Here are a small network's activations along a few directions, averaged over the inputs that share one value of a field.
Related values have similar rows: they may be neighbours, one step apart, or belong to one group.
(in the rows, 500 means zero)
Strong random noise was added to every row along 11 fixed directions; ignore it. To show where, here is one row again and again, with new noise each time:
[434 451 552 462 411 538 543 601 503 493 490 541 461 373 259 496 425 478
 537 470 539 527 502]
[634 448 312 517 592 632 365 543 541 361 626 371 465 517 415 456 411 459
 575 576 661 394 479]
[520 403 567 471 472 486 507 528 533 506 376 495 534 526 496 471 421 554
 614 444 524 423 559]
[411 362 541 395 338 593 355 407 569 542 330 503 460 324 368 471 584 574
 690 563 407 395 667]
[583 454 348 479 331 450 503 332 429 605 515 661 413 571 297 545 675 576
 444 541 427 625 490]
[585 517 355 379 440 336 529 303 459 661 323 419 601 729 742 575 461 350
 527 589 354 446 550]
[545 550 387 428 498 395 826 279 388 562 546 661 396 709 551 444 584 439
 333 432 424 575 520]
[433 644 494 547 555 395 440 515 518 434 449 424 493 530 702 604 601 569
 473 580 494 482 489]
[626 609 325 455 636 351 551 494 340 468 257 550 412 582 419 515 483 482
 524 613 479 600 509]
[604 619 447 540 524 431 489 658 441 511 571 338 598 638 511 572 302 328
 415 621 588 597 342]
[419 590 329 561 416 380 468 422 552 487 597 560 421 503 604 748 772 592
 367 577 448 489 470]
[503 466 357 369 297 453 624 319 430 689 517 583 467 571 353 555 497 353
 431 526 372 612 536]
[515 472 404 560 533 509 459 499 556 443 616 478 457 585 538 580 478 617
 505 432 603 507 533]


Field Nit:
t9: [456 376 606 454 490 496 696 514 519 563 537 531 599 565 597 517 350 441
 496 399 480 384 515]
t5: [339 596 454 482 657 536 642 593 434 392 463 574 350 327 408 636 486 518
 443 488 513 641 665]
t2: [538 414 633 584 481 401 364 539 558 559 302 541 556 499 583 538 507 738
 579 488 427 542 573]
t6: [447 487 618 508 519 492 514 419 532 470 568 609 509 445 522 364 553 568
 541 315 471 459 428]
t14: [311 575 728 531 395 422 308 399 464 594 353 571 505 336 578 535 808 669
 537 574 314 526 467]
t7: [292 650 708 550 516 615 574 528 538 483 590 560 351 305 462 496 637 565
 387 502 428 696 618]
t3: [583 706 549 500 763 569 466 429 421 369 433 372 458 490 726 242 555 405
 488 615 446 432 493]
t12: [526 333 598 594 381 472 470 632 510 585 426 595 529 471 428 552 550 659
 443 554 459 538 504]
t13: [444 469 413 471 496 525 404 525 558 498 585 493 540 364 465 651 508 431
 596 415 547 424 473]
t8: [467 435 437 461 509 461 420 530 555 440 420 468 551 438 539 549 496 506
 587 371 544 409 512]
t1: [537 485 440 463 444 404 448 381 449 583 351 503 588 645 564 469 488 514
 564 420 448 520 487]
t11: [541 453 462 507 790 409 638 700 565 333 102 572 452 363 618 501 383 538
 658 497 501 259 711]
t10: [344 688 522 461 604 598 339 379 439 489 581 441 430 454 502 435 513 564
 591 415 516 670 498]
t4: [399 522 643 542 564 546 608 499 571 490 552 502 427 451 581 442 530 556
 426 412 520 567 614]
t15: [367 581 641 485 502 433 637 581 384 538 334 686 474 402 386 532 558 577
 410 496 406 646 505]
A value of Nit combines one of 5 hidden first parts with one of 3 second parts; all combinations occur once.
Question: t10 and t13 share the first part; t10 and t11 share the second. Which value has the first part of t11 and the second part of t13?
Answer: t4
Question: t12 and t1 share the first part; t12 and t9 share the second. Which value has the first part of t9 and the second part of t1?
Answer: t15

Field Zeve:
j2: [516 527 211 381 436 404 562 684 513 618 397 380 577 433 524 912 411  77
 351 882 375 444 527]
j13: [319 598 660 375 577 426 839 493 426 541 422 551 467 543 781 527 432 364
 339 476 399 506 607]
j3: [712 319 333 512 353 550 581 389 545 672 717 631 487 606 246 530 424 402
 437 369 533 596 491]
j9: [519 472 460 554 602 590 121 362 611 305 452 331 491 592 613 327 564 833
 809 311 657 442 597]
j5: [548 348 792 486 390 714 634 413 435 560 399 592 446 537 407 164 502 622
 486 638 377 485 666]
j4: [564 606 178 595 783 554 421 461 428 363 608 367 403 788 757 627 395 653
 502 510 613 601 644]
j7: [242 563 553 476 615 793 643 428 598 279 811 318 330 334 515 224 402 452
 468 445 597 478 648]
j12: [706 373 495 444 397 430 493 335 495 596 301 569 563 623 538 356 644 551
 549 444 391 433 502]
j8: [489 243 692 535 627 690 643 727 576 465 454 558 458 380 442 530 231 541
 633 432 606 367 726]
j1: [608 609 443 505 713 316 887 605 377 536 455 696 390 622 445 519 297 357
 330 437 487 703 500]
j10: [371 571 686 523 556 463 517 650 604 363 659 429 562 387 560 348 411 492
 503 320 681 408 352]
j15: [710 430 676 685 615 601 368 443 470 511 477 604 458 732 527 376 624 970
 594 334 616 711 559]
j6: [362 656 379 683 612 434 374 621 624 369 681 524 381 302 649 827 788 600
 367 675 461 333 432]
j14: [544 528 515 531 453 525 739 679 442 661 510 425 509 701 533 761 180 443
 269 620 491 774 755]
j11: [584 286 502 511 463 666 442 595 571 449 538 474 503 336 394 427 515 456
 522 762 479 285 520]
A value of Zeve combines one of 5 hidden first parts with one of 3 second parts; all combinations occur once.
Question: j12 and j9 share the first part; j12 and j2 share the second. Which value has the first part of j2 and the second part of j9?
Answer: j14
Question: j8 and j4 share the first part; j8 and j6 share the second. Which value has the first part of j6 and the second part of j4?
Answer: j5

Field Gaso:
v13: [603 412 635 434 475 511 730 564 479 461 378 554 493 507 437 290 491 373
 477 451 535 373 485]
v4: [532 334 424 447 350 464 465 438 569 534 465 534 561 447 433 418 560 484
 567 428 451 323 487]
v15: [532 435 540 516 484 370 455 651 541 499 271 406 690 561 672 648 458 494
 574 499 531 320 480]
v8: [442 454 833 578 290 611 585 508 620 527 702 602 509 433 430 331 592 557
 436 365 500 476 399]
v12: [478 520 345 472 617 574 578 434 437 518 530 479 398 573 520 577 345 462
 477 464 506 530 594]
v9: [628 460 604 576 444 582 453 748 539 585 448 462 570 434 418 647 333 459
 495 744 453 511 519]
v1: [522 440 519 521 527 384 525 453 529 547 546 561 531 613 525 443 401 589
 533 253 551 582 478]
v2: [312 490 414 424 376 559 277 615 543 478 529 394 614 201 272 709 443 306
 655 543 519 465 419]
v3: [510 525 478 519 654 603 382 535 634 372 595 296 546 471 679 483 393 442
 573 453 613 425 542]
v14: [385 469 560 512 315 442 454 469 555 597 625 584 559 381 554 577 696 418
 390 560 390 391 390]
v6: [357 551 542 473 511 655 395 509 578 379 520 394 429 318 409 371 450 507
 620 464 567 428 576]
v10: [361 611 410 512 513 453 581 354 393 568 712 576 397 600 540 607 576 573
 308 493 433 777 537]
v5: [478 416 712 513 420 555 593 502 517 648 677 506 594 604 509 469 362 478
 473 293 585 653 458]
v7: [298 511 393 411 272 425 452 361 502 492 530 640 407 238 301 585 883 557
 464 580 370 425 418]
v11: [482 416 514 484 509 661 399 339 505 468 550 529 410 607 398 353 464 790
 647 302 589 584 631]
A value of Gaso combines one of 5 hidden first parts with one of 3 second parts; all combinations occur once.
Question: v6 and v13 share the first part; v6 and v9 share the second. Which value has the first part of v9 and the second part of v13?
Answer: v5
Question: v3 and v8 share the first part; v3 and v15 share the second. Which value has the first part of v15 and the second part of v8?
Answer: v11

Field Lelo:
u5: [544 488 481 424 575 588 478 370 372 531 614 397 519 626 437 343 345 443
 548 480 519 627 518]
u3: [620 369 436 527 471 381 545 526 496 506 397 655 549 604 523 638 617 579
 521 423 522 370 406]
u9: [609 409 397 481 513 477 473 547 537 525 453 531 502 428 415 496 487 448
 505 572 500 425 494]
u7: [543 508 376 422 543 549 582 420 441 430 478 492 451 539 484 442 535 417
 477 523 503 446 539]
u2: [547 489 503 548 490 410 447 578 413 528 352 489 538 574 448 520 456 603
 530 558 496 643 473]
u6: [416 749 505 550 486 542 219 480 429 451 550 299 489 477 487 491 576 556
 512 705 510 670 410]
u14: [615 669 495 522 548 646 386 395 446 448 608 289 469 602 563 259 507 409
 449 724 490 567 469]
u13: [628 494 599 572 567 622 483 568 517 407 612 492 504 441 487 384 672 485
 474 652 568 388 399]
u8: [502 589 625 395 427 493 409 334 398 536 280 446 560 487 456 238 600 458
 606 507 403 589 499]
u10: [446 406 522 468 509 423 798 603 629 469 439 668 456 350 518 590 555 405
 444 369 506 271 521]
u11: [541 440 392 560 419 484 487 510 538 490 569 560 411 445 359 543 637 581
 433 595 496 539 489]
u4: [261 458 633 663 624 428 426 626 649 372 664 616 469 442 605 685 493 873
 518 105 658 537 549]
u15: [588 617 470 604 535 418 403 527 520 549 454 449 539 590 683 615 505 551
 423 623 450 557 502]
u1: [596 473 441 547 534 565 283 328 526 434 570 527 473 556 590 396 679 628
 605 458 533 370 414]
u12: [381 554 471 456 484 647 638 438 446 525 773 523 422 533 417 485 356 397
 384 426 531 628 541]
A value of Lelo combines one of 5 hidden first parts with one of 3 second parts; all combinations occur once.
Question: u11 and u14 share the first part; u11 and u9 share the second. Which value has the first part of u9 and the second part of u14?
Answer: u15
Question: u12 and u3 share the first part; u12 and u6 share the second. Which value has the first part of u6 and the second part of u3?
Answer: u7
